Look-ups in named tables: a row name and a column name give one cell, copied from the table.

ton =
|  | bunanup | voma | temepav | tos | rokerun | bif | dur | zom |
|---|---|---|---|---|---|---|---|---|
| tiza | -16.4 | -0.9 | -28.5 | -8.2 | -13.5 | 18.6 | -28.9 | 17.2 |
| fom | -22.9 | 8.3 | 16.8 | 13.6 | 3.4 | 20.4 | -9.5 | 23.2 |
| veres | 17.3 | -17.5 | 49.5 | -5.3 | -1.6 | -12.1 | -0.8 | -84.4 |
| guzuba | 8.0 | -3.4 | 6.3 | 24.1 | -6.6 | 3.3 | 7.9 | 4.8 |
| gida | -11.4 | 38.4 | 26.9 | -16.1 | 41.7 | -16.4 | -36.1 | -18.0 |
| rolomaz | -16.5 | 9.3 | -1.1 | 5.3 | 4.5 | 4.7 | -12.7 | 28.8 |
| vevoke | -8.0 | 0.7 | -9.6 | 10.0 | -17.8 | 11.1 | -2.5 | 17.4 |
| libifop | 2.3 | 2.7 | 8.6 | 48.3 | -24.1 | 35.4 | 14.0 | 30.0 |
| gepo | -27.8 | -4.7 | 22.3 | -8.6 | 68.4 | -6.9 | -26.4 | 17.6 |
| satem | -48.9 | -20.3 | 30.3 | -15.8 | -3.0 | 22.3 | -23.6 | -41.3 |
| sulir | -33.6 | -20.8 | 31.8 | 17.9 | -1.7 | 33.9 | -12.3 | 3.0 |
| sopaz | 11.1 | 0.3 | -22.0 | -28.6 | 12.9 | -42.8 | -9.9 | -0.7 |

What is the dur of libifop in ton?
14.0
What is the temepav of satem in ton?
30.3
What is the voma of rolomaz in ton?
9.3
What is the rokerun of fom in ton?
3.4
What is the voma of gepo in ton?
-4.7
What is the tos of guzuba in ton?
24.1
What is the voma of vevoke in ton?
0.7
What is the zom of tiza in ton?
17.2
What is the temepav of gepo in ton?
22.3
What is the bif of sopaz in ton?
-42.8
What is the bunanup of tiza in ton?
-16.4
What is the temepav of veres in ton?
49.5
What is the dur of vevoke in ton?
-2.5
What is the rokerun of veres in ton?
-1.6
What is the rokerun of satem in ton?
-3.0
What is the rokerun of vevoke in ton?
-17.8
Which row has the largest bunanup? veres

pokosa:
	beki	nokufo	lovelen	tosog	pumu
nerumad	468	556	626	319	237
gokarip	456	380	369	445	575
gabazon	455	343	590	367	580
lonepov	556	364	474	440	875
dor	523	448	385	553	294
ser	648	639	541	593	88
gilizil	555	525	357	310	548
mogosu	526	435	671	698	537
dofenu	450	564	488	535	789
tun	477	254	560	395	375
raziz	627	529	393	656	276

tosog of gokarip is 445
beki of raziz is 627
pumu of mogosu is 537
tosog of ser is 593
beki of mogosu is 526
lovelen of dor is 385
beki of lonepov is 556
lovelen of gabazon is 590
Row with the largest tosog: mogosu

gek =
	sivi	tumil	rafuf	pugoz	mor	robaro	vaz
zut	77	203	180	130	203	92	146
depulit	87	196	183	94	196	106	181
leg	81	135	205	88	135	126	96
gadok	100	168	139	108	168	208	80
lofomik	101	123	152	180	123	187	52
nam	157	121	84	181	121	138	149
zedipa	89	115	223	88	115	157	137
visu	161	192	195	135	192	185	137
zesag	128	116	141	186	116	97	225
dal	101	145	167	156	145	116	232
fasenur	158	161	97	141	161	165	45
sopuz	105	122	162	145	122	221	117
kere	132	52	73	117	52	97	141

What is the robaro of sopuz in gek?
221
What is the vaz of sopuz in gek?
117
What is the rafuf of dal in gek?
167
What is the vaz of dal in gek?
232
What is the robaro of zut in gek?
92
What is the sivi of visu in gek?
161
What is the sivi of dal in gek?
101
What is the pugoz of kere in gek?
117
What is the mor of sopuz in gek?
122
What is the mor of dal in gek?
145
What is the vaz of depulit in gek?
181
What is the vaz of zedipa in gek?
137
What is the tumil of depulit in gek?
196
What is the sivi of zesag in gek?
128

Table kog
,vozumis,fud
fofo,-241,-194
nes,368,-707
mano,-156,-358
sugu,785,54
lef,-172,499
mig,-144,2
vita,172,154
tiruta,-139,849

What is the fud of mig in kog? 2
What is the fud of lef in kog? 499
What is the fud of vita in kog? 154
What is the vozumis of lef in kog? -172
What is the fud of tiruta in kog? 849
What is the vozumis of nes in kog? 368
What is the vozumis of sugu in kog? 785
What is the fud of fofo in kog? -194
What is the fud of nes in kog? -707
What is the vozumis of mig in kog? -144
What is the vozumis of tiruta in kog? -139
What is the vozumis of vita in kog? 172
What is the fud of sugu in kog? 54
What is the fud of mano in kog? -358
What is the vozumis of fofo in kog? -241
What is the vozumis of mano in kog? -156

kis:
	luseben	kiv
fure	174	166
kodove	152	148
nir	118	157
vavaben	91	154
tabem	176	146
sak	231	150
fizip	75	150
fur	4	134
rumol	200	177
dagef	100	160
rak	68	128

kiv of fizip is 150
kiv of fur is 134
luseben of rak is 68
luseben of nir is 118
kiv of dagef is 160
luseben of fur is 4
kiv of rak is 128
luseben of rumol is 200
luseben of dagef is 100
luseben of fure is 174
kiv of kodove is 148
kiv of rumol is 177

Table purit
columns: zif, rabulab, sidag, biboku, ras, pusupo
fimu: [3400, 5242, 3630, 5091, 3648, 1745]
paf: [3525, 2943, 4509, 2759, 4019, 4524]
mirizas: [943, 2415, 6570, 1902, 3753, 845]
tipop: [6926, 6029, 232, 6460, 4007, 6475]
mafe: [4513, 3887, 5018, 3839, 5195, 3139]
mes: [1668, 2656, 5246, 2134, 3038, 3248]
mevu: [4612, 4880, 2377, 5023, 3856, 4183]
sapi: [7531, 5402, 713, 6277, 4741, 6057]
nomataz: [7186, 5566, 407, 6153, 4299, 6572]
vam: [5828, 6757, 88, 6782, 3204, 5665]
gufutep: [3446, 4648, 4065, 4036, 3698, 4155]
ponelu: [781, 2283, 6378, 1433, 3386, 2628]
fes: [6936, 6093, 734, 6626, 4275, 5684]

What is the rabulab of fes in purit?
6093
What is the rabulab of paf in purit?
2943
What is the ras of gufutep in purit?
3698
What is the sidag of mafe in purit?
5018
What is the biboku of ponelu in purit?
1433
What is the pusupo of mirizas in purit?
845
What is the rabulab of fimu in purit?
5242
What is the ras of paf in purit?
4019
What is the zif of nomataz in purit?
7186
What is the zif of ponelu in purit?
781
What is the zif of mes in purit?
1668
What is the zif of paf in purit?
3525
What is the sidag of mes in purit?
5246
What is the pusupo of fimu in purit?
1745
What is the pusupo of gufutep in purit?
4155
What is the ras of mevu in purit?
3856
What is the ras of fimu in purit?
3648

